Each row below is a small network's average activation on inputs in which a field has the value named, seen along a few directions.
Values that are neighbours, or in one group, have similar rows; names and order tell nothing.
In the rows, zero is written as 128.

Other fields vary at random and push rows far along two fixed directions, the same in every table; ignore that.
These rows show it; all are for the same value of a field, averaged over different records:
[110 134 104 104 167 165 123 111  79 128 151  78 140 119 155 151 127 104
  94 144 155 145 152]
[110 124 153  97 130 126 113 130 144 140 143 103 145 121 112 115 118 102
 110 112 151 112 145]
[102 129 125  98 156 149 110 117 108 140 150  88 137 119 135 135 128 104
 102 133 155 138 158]
[172 117 110 184 101 198 206 130 141 111 104 163 142  92 139 195  96 178
 101 173  74 165  50]
[103 131 126  91 155 131 109 121 105 138 157  79 143 119 130 126 121  95
 109 116 165 117 162]
[110 140  64 119 200 184 134  96  39 116 153  60 139 115 182 171 123 109
  89 160 158 166 154]
[125 136  59 143 181 196 156 100  51 111 147  90 145 108 186 188 121 118
  92 180 141 175 130]
[149 121 139 136 109 159 160 129 144 127 126 138 142 106 123 157 107 144
 106 139 108 133  98]

Field ZUGE:
modef: [166 116 145 178  67 147 191 145 189 123  83 193 129 109 112 159  98 177
 132 133  71 145  68]
kasap: [104 147  92 111 185 116  89 110  63 124 154  87 118 145 153 111 153 110
 138 138 157 127 168]
moge: [145 134  74 166 147 167 167 115  86 112 123 142 118 118 164 178 143 155
 131 164 110 159  90]
ketin: [136 112 137 138 124 126 138 131 149 136 116 135 126 118 115 163 139 126
 121 139 118 120  92]
zos: [ 99 131 151  87 138  54  57 134 129 134 139 108 120 170 120  46 147  85
 161  83 175  95 202]
lumo: [142 114 132 143 110 138 150 137 149 127 116 131 129 115 116 157 117 132
 112 131 117 127  87]
rika: [ 89 139 160  79 146  41  43 129 127 140 138 107 108 178 109  49 158  83
 162  74 171  87 210]
sibib: [158 127 141 167  80 146 174 144 168 123 110 187 129 111 110 148 113 173
 137 143  78 131  74]
barur: [107 124 148  92 138 128 109 125 134 139 151 101 143 121 118 117 124  95
 109 107 161 114 157]
nul: [151 116 148 154  95  99 135 141 165 126  96 168 110 142 108 120 139 149
 152 126  98 116  89]
loro: [132 155  64 156 167 139 129 103  51  98 124 129 104 157 182 124 151 141
 148 153 120 162 144]
sok: [148 107 190 131  73  79 126 154 213 145 103 169 124 130  73 109 131 140
 149 103 104  86  86]
tived: [160 108 163 172  58 111 154 155 206 126  87 201 117 127  94 118 117 168
 152 127  79 129  77]
gegok: [ 88 137 129  64 166 112  83 119  91 147 171  66 134 133 132 110 145  74
 118 105 189 103 189]
mir: [116 124 191 106  88  70  94 149 198 142 126 155 128 144  80  61 122 117
 152  77 134  89 155]
tos: [155 161  35 185 163 186 171 106  32  83 118 143 112 135 201 159 128 188
 140 175  94 191 116]
lel: [149 125 158 158  72 102 133 150 183 121 100 187 118 137 102  90 109 166
 157 113  88 126 118]
zut: [112 123 122 112 145 117 109 127 121 138 129 105 125 132 134 122 139 113
 132 120 150 131 147]
moki: [127 144 124 130 131 129 123 124 117 123 133 139 124 137 134 112 130 142
 137 130 119 133 142]
dega: [118 112 203  86  91  67  97 150 203 163 138 135 134 128  66  94 139  97
 142  87 143  62 127]
Each value of ZUGE is a pair of two hidden parts, and every pair occurs once (5 first parts, 4 second parts).
dega and loro share the first part; dega and barur share the second. Which value has the first part of barur and the second part of loro?
Answer: lel
kasap and moge share the first part; kasap and tived share the second. Which value has the first part of tived and the second part of moge?
Answer: zut
mir and modef share the first part; mir and moki share the second. Which value has the first part of moki and the second part of modef?
Answer: sibib

Field TORU:
zeguk: [131 126 104 142 150 141 139 113 103 115 114 117 130 136 160 130 123 126
 125 142 129 154 138]
bimak: [ 97 147 142  92 153  67  65 123 109 137 152 118 104 164 115  70 172  99
 162  97 158  89 181]
duk: [138 124 104 149 137 161 158 118 108 123 122 134 118 112 140 174 141 143
 118 154 111 146  92]
gegop: [ 82 155 117  71 179  78  46 110  69 126 168  71 120 169 144  38 144  79
 148  92 191 110 237]
kosu: [114 127  98 110 171 143 121 108  78 126 131  73 137 130 163 142 124  99
 107 141 156 149 161]
paze: [171 126 141 182  75 150 182 147 185 121  93 202 127 113 110 151 110 199
 140 139  62 143  55]
zubap: [102 120 173  79 120 101  89 141 153 144 153 107 145 128 101  81 120  94
 124  92 166  96 177]
dudu: [185 120 118 203  82 128 185 135 159 107  63 210 105 135 133 155 128 195
 160 152  55 153  56]
kono: [118 134 212  97  65  44  78 166 215 152 134 183 119 151  59  38 141 134
 181  65 125  64 154]
zazud: [128 134 118 145 127 108 123 130 117 117 105 137 118 153 145  99 128 135
 154 135 117 139 145]
dup: [145 128 114 152 127 132 137 129 116 116 123 148 118 128 131 158 136 144
 128 142 111 130 106]
nifa: [122 119 198  93  82 108 114 152 214 164 150 148 146 107  68 110 120 120
 126  94 133  86 120]
tezal: [154 112 138 154 100 135 150 141 168 129 103 151 130 120 116 156 124 146
 123 139 102 132  73]
bute: [130 114 164 113 108 124 136 135 170 150 138 134 135 105  92 145 128 123
 117 116 127 100 103]
lako: [120 129  61 135 191 190 151  94  44 118 142  67 129 107 177 199 134 108
  84 175 144 166 118]
sase: [112 137 132 115 137 133 125 128 125 132 148 123 136 120 122 127 126 118
 123 117 139 118 140]
makab: [119 140  87 121 155 193 155 112  76 121 151  87 145 102 159 167 108 121
  88 153 139 158 131]
luf: [162 115  98 180 118 145 168 124 131 112  92 155 118 126 148 168 123 154
 131 157  96 160  75]
medib: [110 145  67 123 188 165 121 101  37 105 146  76 126 138 185 128 127 118
 110 147 154 167 172]
bidaz: [121 108 175 104  93 114 118 155 182 146 133 119 154 113  91 123 103 103
 111 111 144 101 126]
Each value of TORU is a pair of two hidden parts, and every pair occurs once (5 first parts, 4 second parts).
tezal and luf share the first part; tezal and sase share the second. Which value has the first part of sase and the second part of luf?
Answer: paze
zazud and bidaz share the first part; zazud and bimak share the second. Which value has the first part of bimak and the second part of bidaz?
Answer: bute
kosu and zeguk share the first part; kosu and duk share the second. Which value has the first part of duk and the second part of zeguk?
Answer: dup
